Each row below holds a small network's activations on one record, seen along a few directions.
Each row is followed by the record's values for the fields J, U, D, M, W, V.
A field that a record lacks is left out.
The largest differences between rows may come from other fields.
In the rows, 500 means zero.
Strong random noise was added to every row along 20 fixed directions; ignore it. To show where, here is one row again and again, with new noise each time:
[457 351 580 653 549 600 392 729 529 454 524 641 590 384 385 288 537 488
 445 409 643 400 336 707 426 651 661 260 742 514 595 397 474 483 563 438
 755 290 348]
[671 365 486 530 509 433 631 716 322 437 381 575 676 433 488 359 425 735
 447 629 631 527 200 521 536 600 466 609 796 816 493 385 512 226 589 473
 625 633 481]
[389 326 734 339 606 588 484 618 361 344 548 555 547 594 390 455 225 306
 493 527 539 421 477 321 591 480 503 414 699 654 522 478 554 441 488 695
 603 760 554]
[589 526 507 439 633 720 334 389 295 569 642 389 657 633 670 445 255 325
 422 635 666 690 606 438 546 410 508 245 716 533 680 512 580 480 404 646
 454 333 697]
[467 427 675 855 254 381 530 319 348 617 540 349 642 376 763 719 738 497
 584 503 425 529 480 503 572 401 573 654 266 192 645 341 458 556 576 703
 291 238 617]
[491 254 713 540 552 589 262 637 353 608 671 575 521 440 427 366 487 574
 404 515 550 394 689 384 249 229 337 386 426 400 310 516 373 478 540 346
 526 281 655]
[581 240 602 636 588 695 531 534 592 523 504 684 487 576 428 389 426 575
 464 569 582 541 414 575 441 419 660 668 718 447 496 532 396 539 474 443
 527 377 314]
[256 441 435 571 534 481 531 644 497 544 503 827 727 418 537 555 410 436
 279 285 305 454 708 364 530 405 417 425 747 594 537 361 313 523 433 319
 615 495 527]
[561 530 563 520 443 366 283 876 334 598 834 681 474 565 356 384 464 643
 471 535 385 313 592 473 525 610 627 447 714 574 478 525 453 484 492 417
 388 224 541]
[759 319 633 482 692 568 522 399 338 521 332 496 637 785 646 537 285 513
 420 661 405 612 330 623 571 305 585 767 567 475 478 496 547 501 555 331
 492 606 490]
[338 575 231 455 468 424 599 479 740 606 467 679 514 536 473 460 575 726
 575 702 389 674 634 497 702 446 597 495 658 495 629 760 568 688 239 501
 489 483 522]
[660 451 321 815 450 604 577 491 628 632 479 535 604 440 376 332 601 528
 326 439 789 631 389 537 288 678 625 610 517 608 411 592 379 601 511 498
 729 313 334]
[309 496 377 377 419 357 505 522 471 574 426 627 423 566 396 577 633 587
 591 622 345 633 527 551 664 541 578 550 572 536 450 565 538 615 417 566
 463 628 451]
[752 531 513 434 437 470 491 529 503 302 562 565 554 496 501 439 354 701
 681 473 478 426 349 626 641 594 578 659 674 468 641 481 784 394 528 511
 333 497 618]
[537 835 418 358 547 666 629 519 603 349 624 327 278 556 360 471 339 589
 369 347 587 389 324 400 528 718 535 794 560 773 265 516 286 524 603 702
 448 522 511]
[455 627 429 473 514 626 593 492 596 463 525 454 239 471 591 325 626 695
 419 529 579 417 360 588 536 528 520 705 485 481 415 621 509 556 455 790
 469 468 463]
[493 693 543 511 783 545 593 531 572 629 502 372 367 538 540 258 450 421
 551 484 586 487 438 257 577 472 667 523 507 772 505 616 291 405 519 776
 645 522 199]
[442 304 458 456 435 477 547 581 440 436 435 535 529 308 483 618 647 700
 689 632 431 577 539 580 562 419 416 541 553 455 620 535 458 247 567 315
 237 643 527]
[485 566 434 564 247 578 370 328 652 441 732 599 458 534 242 593 457 660
 462 340 456 506 474 483 345 624 401 563 442 496 208 369 397 768 647 460
 404 152 682]
[473 648 375 402 638 376 517 445 656 610 523 508 605 562 667 533 459 676
 522 431 344 468 509 569 622 292 395 529 497 551 504 526 465 568 606 398
 464 397 402]
[468 499 616 609 546 498 597 608 546 545 518 398 423 529 559 543 597 503
 471 579 423 415 537 493 582 441 687 651 376 386 586 663 346 540 452 492
 415 507 449]
[351 482 572 550 286 459 477 515 470 483 414 319 520 401 229 695 682 247
 460 274 735 555 485 599 397 738 674 498 310 381 344 397 467 757 501 662
 716 542 530]

[454 558 475 294 631 579 525 514 614 348 425 455 382 605 465 464 435 617
 592 772 354 512 441 604 707 500 631 431 573 475 648 695 595 508 394 382
 432 647 604]
<J:j2 U:u1 D:d2 M:m2 W:w1 V:v1>
[631 527 473 579 476 557 408 528 575 368 629 497 549 272 241 357 435 288
 616 179 637 329 593 413 379 742 631 520 444 442 585 640 675 433 529 513
 559 528 520]
<J:j3 U:u1 D:d2 M:m1 V:v1>
[570 398 569 474 660 619 605 484 625 504 610 479 648 649 609 554 225 597
 286 580 535 403 487 473 523 247 425 720 637 491 492 595 402 612 507 420
 465 405 540]
<J:j3 U:u4 D:d2 M:m1 V:v1>
[578 594 374 514 430 452 573 536 488 360 458 500 364 359 528 493 652 708
 644 542 334 422 345 639 609 666 545 686 493 486 587 533 554 301 587 454
 261 559 467]
<J:j3 U:u1 D:d2 M:m1 V:v2>
[354 537 441 367 570 341 458 548 373 679 498 332 550 455 377 547 565 470
 601 554 502 532 603 371 546 432 478 526 421 587 395 662 423 476 550 557
 534 607 443]
<J:j1 U:u2 D:d3 M:m1>
[511 427 508 614 481 671 580 105 580 458 390 676 420 556 634 483 441 433
 623 511 408 710 455 384 551 406 525 631 534 435 573 403 576 507 433 700
 398 519 440]
<J:j1 U:u2 D:d1 M:m1>
[656 418 564 538 457 307 307 257 654 713 471 516 530 653 266 374 535 480
 875 656 681 791 360 483 415 534 641 166 386 600 437 423 690 666 559 605
 757 277 255]
<J:j1 U:u1 M:m2 W:w1 V:v1>
[358 682 642 352 559 482 327 638 536 420 448 533 357 565 458 548 486 406
 415 325 359 390 512 647 485 554 567 172 491 465 414 222 400 617 479 296
 675 387 542]
<J:j1 U:u2 D:d3 M:m1>
[605 411 633 484 423 376 511 605 344 620 622 573 535 693 760 667 437 450
 446 690 554 573 622 522 629 380 547 482 702 430 680 373 601 515 284 652
 296 424 489]
<J:j3 U:u4 D:d2 M:m1 V:v1>
[327 492 587 511 537 393 409 587 623 497 438 530 596 358 363 514 565 332
 604 271 484 416 555 536 485 535 606 223 447 457 577 411 484 559 542 394
 734 476 385]
<J:j1 U:u2 D:d2 M:m1>
[581 514 627 602 667 610 409 383 492 479 395 506 462 648 612 356 459 558
 334 555 277 418 326 601 444 409 521 480 321 418 403 459 457 582 608 244
 642 380 603]
<J:j2 U:u1 D:d3 M:m2 W:w1 V:v1>
[784 615 432 465 457 472 419 440 287 446 396 345 472 459 535 573 551 489
 589 450 480 620 432 582 417 649 446 487 345 581 464 351 514 237 682 299
 342 579 563]
<J:j1 U:u1 D:d3 M:m2 W:w2 V:v2>
[523 752 500 476 626 352 320 541 413 541 606 457 505 493 511 404 470 492
 745 486 205 429 493 398 671 589 636 267 496 653 673 497 464 320 650 403
 401 360 452]
<J:j1 U:u2 D:d2 M:m1>
[405 445 320 481 414 531 543 375 584 489 436 602 649 553 272 595 396 551
 424 557 479 641 452 539 535 610 556 624 662 519 418 557 516 724 451 383
 616 517 612]
<J:j3 U:u4 D:d3 M:m1 V:v1>
[674 425 519 557 427 449 563 747 634 415 719 770 509 506 302 514 311 582
 486 389 401 276 667 360 460 551 548 754 659 498 512 591 469 449 422 265
 332 495 480]
<J:j3 U:u1 D:d3 M:m1 V:v2>
[276 713 613 254 611 443 534 630 668 505 299 644 200 563 609 771 568 386
 476 296 261 532 782 599 615 383 631 333 533 381 542 184 272 547 264 217
 450 606 376]
<J:j1 U:u1 D:d3 M:m2 W:w2 V:v1>
[552 327 301 609 459 597 484 574 534 519 689 826 519 416 538 222 497 369
 192 344 621 356 807 261 230 478 190 517 411 571 436 814 698 493 350 614
 557 682 526]
<J:j1 U:u2 D:d2 M:m1>
[548 616 450 554 467 580 495 365 351 467 346 533 478 579 749 575 549 407
 343 419 408 631 365 690 583 620 583 518 568 472 569 247 556 510 483 551
 459 495 541]
<J:j2 U:u1 D:d2 M:m2 W:w1>
[609 391 654 581 394 317 454 832 369 548 603 524 560 552 332 474 498 360
 292 360 691 264 458 538 334 658 573 567 477 502 310 448 559 636 487 560
 758 489 418]
<J:j3 U:u1 D:d3 M:m1 V:v2>
[482 445 361 383 480 596 439 389 402 555 546 402 617 631 381 578 395 563
 418 792 552 760 607 358 443 427 294 342 479 677 380 668 418 527 519 368
 439 546 780]
<J:j2 U:u1 D:d2 M:m2 W:w2>
[489 458 440 368 424 559 602 469 582 450 612 394 560 552 348 862 354 480
 522 509 592 625 582 452 492 502 405 596 599 617 455 459 264 475 596 381
 250 561 481]
<J:j1 U:u2 M:m1>
[616 482 525 666 393 347 499 330 533 655 375 582 522 569 680 706 644 258
 566 371 475 730 650 523 444 475 570 386 304 404 607 252 521 545 431 440
 445 493 321]
<J:j2 U:u1 D:d3 M:m2 W:w1 V:v1>
[586 524 504 586 451 202 566 585 401 566 440 379 677 503 487 515 570 433
 549 543 493 471 435 403 589 603 591 557 332 618 564 623 630 495 535 592
 608 665 480]
<J:j1 U:u2 D:d2 M:m1>
[439 476 360 758 288 385 591 404 628 539 560 629 339 488 352 534 750 480
 724 621 349 630 419 340 498 778 557 450 384 729 553 528 350 439 627 628
 339 503 173]
<J:j3 U:u1 D:d3 M:m1 V:v2>
[553 798 478 424 706 614 427 670 376 542 449 493 131 469 571 241 599 450
 406 418 497 483 506 489 492 647 678 412 545 663 471 447 351 289 414 547
 529 506 368]
<J:j2 U:u1 D:d2 M:m2 W:w1 V:v1>
[355 549 662 372 767 507 488 719 385 681 420 369 372 716 622 521 516 358
 157 626 478 432 541 561 534 366 629 429 485 532 394 508 255 637 384 449
 705 547 405]
<J:j2 U:u1 D:d2 M:m2 W:w1 V:v1>
[683 452 706 666 406 435 517 670 604 428 743 633 542 612 511 443 350 463
 454 435 505 237 532 479 535 570 684 624 559 348 656 577 668 635 372 582
 450 376 529]
<J:j1 U:u3>
[424 423 718 464 542 475 578 634 638 526 510 397 295 609 356 550 539 422
 566 727 515 485 659 337 516 421 667 464 305 446 536 742 367 571 332 466
 476 673 456]
<J:j1 U:u2 D:d3 M:m1>
[324 557 213 252 477 457 533 599 680 479 460 498 569 425 453 563 568 702
 442 587 606 550 514 760 555 509 348 302 638 542 528 604 588 579 444 338
 565 567 547]
<J:j1 U:u2 M:m1>
[414 712 529 666 662 306 600 493 508 736 517 406 532 599 588 368 511 685
 448 635 248 372 293 327 687 424 673 729 479 647 413 580 282 642 585 655
 643 246 363]
<J:j3 U:u1 D:d2 M:m1 V:v2>
[495 408 293 336 516 485 549 502 568 586 602 555 643 633 451 693 350 547
 344 542 537 582 652 494 428 372 225 565 578 645 374 613 411 547 564 270
 393 616 461]
<J:j1 U:u2 D:d3 M:m1>
[533 514 418 658 573 548 462 390 472 573 409 583 508 588 647 381 579 444
 470 541 395 605 418 555 483 506 516 384 500 530 527 463 506 522 528 516
 587 375 362]
<J:j3 U:u1 D:d3 M:m2 W:w2 V:v2>
[385 773 531 413 586 469 564 593 563 544 664 571 342 548 597 291 391 563
 466 531 384 340 681 151 678 413 567 549 593 579 539 656 505 572 218 816
 510 455 630]
<J:j3 U:u1 D:d2 M:m2 W:w2 V:v1>
[385 425 558 624 418 553 599 610 408 489 591 458 611 254 622 386 537 549
 256 381 738 290 495 405 400 439 336 641 545 443 445 490 498 497 452 804
 631 440 669]
<J:j1 U:u3>
[414 449 641 424 476 536 586 427 556 315 369 352 570 450 532 588 429 505
 602 686 547 585 442 446 586 447 446 263 466 498 665 445 551 445 442 495
 539 650 751]
<J:j1 U:u3>

Which values does each new row have?
[610 449 536 620 387 507 458 511 540 435 574 673 443 576 461 394 486 481
 478 554 508 468 427 533 471 645 598 437 579 453 551 464 678 608 380 592
 544 368 512]
<J:j3 U:u1 D:d2 M:m1 V:v2>
[310 699 546 357 727 562 548 651 592 547 424 438  87 572 666 395 686 574
 411 576 344 361 543 571 590 347 606 547 442 401 436 603 318 583 323 597
 500 481 342]
<J:j3 U:u1 D:d3 M:m2 W:w1 V:v2>
[373 603 534 443 603 547 378 480 548 474 588 578 368 443 408 348 464 520
 590 383 309 358 575 364 499 459 497 465 462 503 426 565 441 497 548 501
 497 434 520]
<J:j1 U:u3>
[600 443 559 552 495 588 584 577 437 509 382 546 485 489 353 465 455 636
 393 530 555 583 490 383 415 476 582 761 573 548 307 484 316 475 414 362
 566 525 614]
<J:j2 U:u1 D:d2 M:m2 W:w2>
[592 344 413 339 443 441 441 524 586 444 419 587 553 601 242 580 456 513
 449 485 601 592 477 611 323 551 338 430 430 623 267 513 588 602 577 251
 621 677 478]
<J:j1 U:u2 D:d2 M:m1>
[478 586 398 434 530 447 396 521 583 590 732 436 540 601 413 501 442 337
 423 445 539 428 670 403 440 543 434 346 361 610 472 730 518 637 548 533
 514 496 458]
<J:j1 U:u2 D:d2 M:m1>
[450 455 547 331 657 539 613 493 579 433 615 376 489 722 501 597 316 452
 592 626 497 411 299 621 746 501 610 696 682 567 615 680 541 553 636 723
 349 642 238]
<J:j1 U:u3>
[519 534 579 418 509 394 673 433 509 486 324 284 499 423 686 629 569 611
 549 626 509 523 520 437 573 283 403 618 283 420 532 513 513 431 411 505
 446 672 663]
<J:j3 U:u1 D:d2 M:m1 V:v1>
[522 459 522 514 579 481 365 573 426 538 348 655 287 498 619 224 720 342
 530 511 488 531 563 581 428 542 543 191 334 468 584 548 707 391 373 541
 648 684 350]
<J:j2 U:u1 D:d3 M:m2 W:w1>
[620 720 270 393 491 407 405 268 550 613 403 600 599 593 614 585 436 450
 579 303 463 742 572 619 539 500 470 391 568 516 502 286 661 602 481 434
 512 393 440]
<J:j1 U:u1 D:d3 M:m2 W:w2 V:v2>
[566 528 475 483 601 741 506 530 538 548 626 558 334 527 568 403 414 480
 262 428 564 422 752 389 359 355 466 719 509 383 401 694 403 548 301 493
 398 462 586]
<J:j1 U:u3>
[477 608 561 483 581 287 400 426 373 716 624 439 678 528 519 381 375 404
 755 461 517 474 542 314 716 423 699 577 616 488 608 583 687 575 475 901
 576 373 414]
<J:j1 U:u2 D:d3 M:m1>
[461 569 482 612 491 280 531 687 675 706 588 389 587 398 585 505 704 555
 508 474 629 392 596 591 481 435 551 358 370 418 624 602 429 565 485 454
 576 311 316]
<J:j1 U:u2 D:d3 M:m1>
[413 425 313 483 570 510 461 628 662 526 801 430 540 434 319 467 569 471
 564 511 553 349 580 519 466 587 425 415 461 617 586 883 445 458 720 466
 344 509 256]
<J:j2 U:u1 D:d2 M:m2 W:w1 V:v1>
[649 571 444 635 588 488 524 281 524 613 318 619 605 498 661 429 462 425
 513 259 433 648 551 371 416 371 438 548 392 580 438 341 447 431 555 402
 628 509 382]
<J:j2 U:u1 D:d3 M:m2 W:w2>
[320 529 276 582 426 494 520 295 755 467 440 838 248 617 383 458 666 462
 561 541 133 587 434 544 580 736 611 466 411 597 514 610 536 651 524 469
 465 640 244]
<J:j3 U:u4 D:d2 M:m1 V:v1>
[486 483 402 412 633 529 497 297 467 628 259 501 512 502 525 565 561 434
 597 344 432 670 569 616 525 349 583 780 450 351 410 544 494 538 529 427
 500 638 335]
<J:j2 U:u1 D:d3 M:m2 W:w2>
